These are the activations of a small neural network, seen along a few directions. Each row is one input.
Each table varies a few parts of the input and shows all the possible inputs, shuffled.
A made-up example of a description, with smaller parts first: one of 2 separate values, together with either a single point or one of 11 places along a line or (one of 4 places along a line, together with one of 8 places around a ring).
Shared parts are said once, and a part with two or three values counts as separate values.
(in the rows, 128 means zero)

Other details of the inputs shift rows strongly along two fixed directions, in all tables alike. That doesn't count.

Table:
R1: [130 138 123 111 191 110 158 107 115 100 144]
R2: [143  67 118 140 134 164 110  87 137  72 144]
R3: [126 113 128 146  64 139  90 142 132 165 103]
R4: [117 170 118 107  63  98  94 189 110 227 102]
R5: [121  85 165 172  83 171 116 124 151  97 120]
R6: [103 150 137 115  53 116 112 185 130 203 133]
R7: [133 131 128 133 134 123 130 137 141 117 136]
R8: [146  75 110 164 135 161 113  76 143  78 116]
R9: [158 104  90 130 208 125 139  74 126  68 123]
R10: [134 153 112 110 168  97 146 141 122 125 146]
R11: [132 135 137 113 154 122 149 115 129 115 139]
R12: [139 174  72  88 186  90 141 130 107 143 121]
R13: [141 101 143 149 164 145 142  87 141  70 137]
R14: [123 128 165 146  70 142 117 144 140 146 126]
R15: [135 171  80  97 156 100 130 138 115 156 117]
R16: [140  89 134 159  91 146  94 115 138 132 107]
R17: [119  88 165 172  84 170 116 119 152  99 122]
R18: [127 128 152 134 107 134 130 128 133 131 133]
R19: [123  90 155 163 117 158 129 107 140  89 131]
R20: [120 151 115  92 198 101 166 125 109 114 144]
R21: [114 187 132  95 130  93 138 171 114 172 128]
R22: [125 142 121 117 133 107 135 146 124 142 144]
R23: [126 107 135 142  57 169  87 138 134 162 130]
R24: [104  96 162 152  56 161 116 143 137 143 125]
R25: [122 148 161 134  75 132 118 158 140 156 120]
R26: [120 125 149 139 109 134 128 130 130 129 131]
R27: [129 157 110  85 220  93 172 112 108 107 147]
R28: [143 100 133 139 193 140 153  75 135  59 144]
R29: [123 177 107  79 206  81 169 147  95 131 143]
R30: [114 190 139  98 108 100 128 180 121 186 124]
R31: [122 181  92  90 120  87 117 170 104 198 111]
R32: [142 125 109 125 144 114 117 121 122 135 114]
R33: [132 139 123 115 191 113 158 122 115  94 139]
R34: [147  80 106 160 140 161 116  76 143  77 117]
R35: [123 108 122 158  44 160  89 133 143 159 104]
R36: [128  78 156 157 118 167 129  89 150  86 135]
R37: [110 154 133 110 130 109 141 153 111 153 136]
Description of these inputs: either one of 2 separate values or one of 11 places along a line or (one of 4 places along a line, together with either a single point or one of 5 places along a line).
- Start at R11 and move only the place on the line of 4, one step at a time. The first step leads to R18. Which rows follow, in order? => R14, R25

Table:
R38: [137 163 110 100 135  91 116 150 107 187 116]
R39: [115  50 137 168  88 177 118 105 147  83 136]
R40: [129  55 119 166 100 170  99  88 138  92 130]
R41: [153 123 108 102 221 129 153  60 114  71 140]
R42: [122 190  95  69 208  49 166 172  83 152 150]
R43: [122 179 124 102  62 123 109 160 140 199 144]
R44: [125 154 118 115  46 139  80 187 137 191 134]
R45: [104 135 105 122  66 130 103 159 117 179 121]
R46: [125 167 152 123  90 114 135 160 144 157 153]
R47: [100 136 170 149  62 149 127 160 130 153 119]
R48: [ 94 158 137 128  81 114 133 186 117 173 127]
R49: [120 159 140 104  79 125 129 157 146 171 156]
R50: [134 101 120 143 153 168 139  73 133  74 124]
R51: [109 119 142 129 118 154 141 123 131 119 132]
R52: [146  88 149 168 113 174 115  75 148  83 101]
R53: [139 106 156 149 127 129 121 108 137 111 115]
R54: [137  73 150 161  71 186  96 132 165  96 149]
R55: [121 154 127 103 120 133 125 125 114 151 121]
R56: [132 111 128 144  64 130  92 145 131 178 104]
R57: [158 204  93  82 182  81 150 133 132 148 138]
R58: [115  97 171 159  63 143 107 145 131 153 134]
R59: [132 121 120 150 194 129 153  97 141  68 116]
R60: [127 133 108 128  90 111 101 155 117 173 109]
R61: [151 138 138 143 140 120 138 110 164  98 136]
R62: [130 157 117  75 224 107 173 105 108  96 146]
R63: [130 233  85  61 188  64 160 167  90 184 106]
R64: [144  84 165 169 135 153 125  78 149  72 112]
R65: [165 109 114 127 205 123 141  68 125  77 122]
R66: [124  62 156 153  93 166 112 103 140 112 143]
R67: [110 132 153 107  83 129 119 153 117 179 137]
R68: [144 120 143 158  83 141  94 157 159 120 124]
R69: [130 122  94  92 211  99 156 115 107  95 155]
R70: [141 172 114 116  69 120  86 192 136 191 119]
R71: [142 116 102 147 182 142 144  85 137  79 111]
R72: [ 88 159 152 136  63 127 126 187 125 187 122]
R73: [141  74 129 168 145 133 122  97 142  71 120]
R74: [158  94 136 152 155 153 128  66 138  80 112]
R75: [115 152 134 102  70 123 102 154 110 204 125]
R76: [123 179 144  90 171  91 156 148 101 150 139]
R77: [121  89 156 156  83 139 116 140 132 134 134]
R78: [146 118 139 145 134 139 124 142 144  90 153]
R79: [154 119 108 119 221  90 151 100 123  80 127]
R80: [123 160 148 104 149  97 143 149 103 153 141]
R81: [130 134 137 128 134 101 119 140 125 151 118]
R82: [133 145  88  87 173  97 132 127 103 149 138]
R83: [116  94 168 139  74 165 118 118 137 135 133]
R84: [140 120 149 143 169 133 139  90 139  74 111]
R85: [144 163  70 103 222  95 161 116 110 105 117]
R86: [100  97 143 149  85 167 128 126 143 124 130]
R87: [101 143 133 130  88 112 128 180 115 166 131]
R88: [102 169 126 121  63  91 110 202 117 204 104]
R89: [131 212 103  77 227  64 175 146 103 131 115]
R90: [124 100 125 116 132 127 130 128 123 129 145]
R91: [127  88 174 166 131 168 137  89 141  67 131]
R92: [132 125  80 115 199 130 152  91 116  81 135]
R93: [120 166  82  73 225  88 181 134 100 109 149]
R94: [132  55 142 169  87 181  91  85 144 112 132]
R95: [130  82 133 180 132 154 132  99 152  67 110]
R96: [100 148 118 126  72 144 112 152 125 181 116]
R97: [144  74 108 172 130 158 115  89 141  78 111]
- Changing only one part turns R70 into R78. The same change can be made to R65. Which row results? => R80
- Changing only one part turns R90 into R77. The same change can be made to R62. Which row results? => R91
- What is each input in this table made of? => one of 5 places around a ring, together with either one of 2 separate values or one of 10 places around a ring
- Change only the place on the ring of 10 in R55. List by row number the other rows that result. => R40, R41, R45, R50, R75, R82, R92, R94, R96
- List by row number the other rows that have the place on the ring of 5 in common with R89. => R53, R59, R61, R64, R68, R73, R79, R81, R84, R88, R95
- Change only the place on the ring of 5 in R43. List by row number the other rows that result. => R46, R49, R57, R61
- Change only the place on the ring of 10 in R65. List by row number the other rows that result. => R38, R52, R56, R60, R63, R71, R74, R85, R97

Table:
R98: [126 171  95  83 197 103 149 136 100 117 106]
R99: [129 175 133 133  91 106 116 163 161 165 117]
R100: [136 105  79 108 201  92 155 104 107  94 147]
R101: [105 174  67  79 166  91 157 141  91 159 124]
R102: [101 174 130  86 207 106 191 134  98 110 144]
R103: [141 141 100 123 134 135 114 149 141 135 147]
R104: [118  95 127 129  48 154  99 113 133 166 135]
R105: [ 99 141 116 129  72 148 107 169 112 194 105]
R106: [136  72 159 189  99 142 103 107 132  95 116]
R107: [139 155 111 111 218  64 162 125 120 116 117]
R108: [120 151  97  94 167  81 124 167  97 169 135]
R109: [136 137 147 130 112 125 124 109 146 155 109]
R110: [151 149 118  80 182 113 128 112 113 121 127]
R111: [163  75 152 169 143 167 118  51 139  66 127]
R112: [143  80 158 161 168 172 163  83 165  18 177]
R113: [114 160  96 106  66 112 109 177 134 184 146]
R114: [112 110 159 184  41 169 100 130 129 144  90]
R115: [159  72 112 136 199 165 127  48 135  64 146]
R116: [123 125 140 121  80 114 103 180 116 169 108]
R117: [111 138 143 156  87 138 130 131 141 151  83]
R118: [108 156 164  87 130 117 150 137 115 154 160]
R119: [164  82 148 196 114 173 109  84 164  51 134]
R120: [143 140 130 126  87 141 103 162 149 132 125]
R121: [ 94  91 190 154  61 142 128 163 131 141 145]
- What is each input in this table made of? => one of 4 separate values, together with either a single point or one of 5 places along a line
- Changing only the choice among 4 separate values turns R110 into R98. The same change can be made to R118. Which row results? => R102
- Change only the choice among 4 separate values in R113. List by row number the other rows that result. => R100, R101, R104
- Start at R113 and move only the place on the line of 5, one step at a time. The first step leads to R103. Which rows follow, in order? => R120, R119, R99
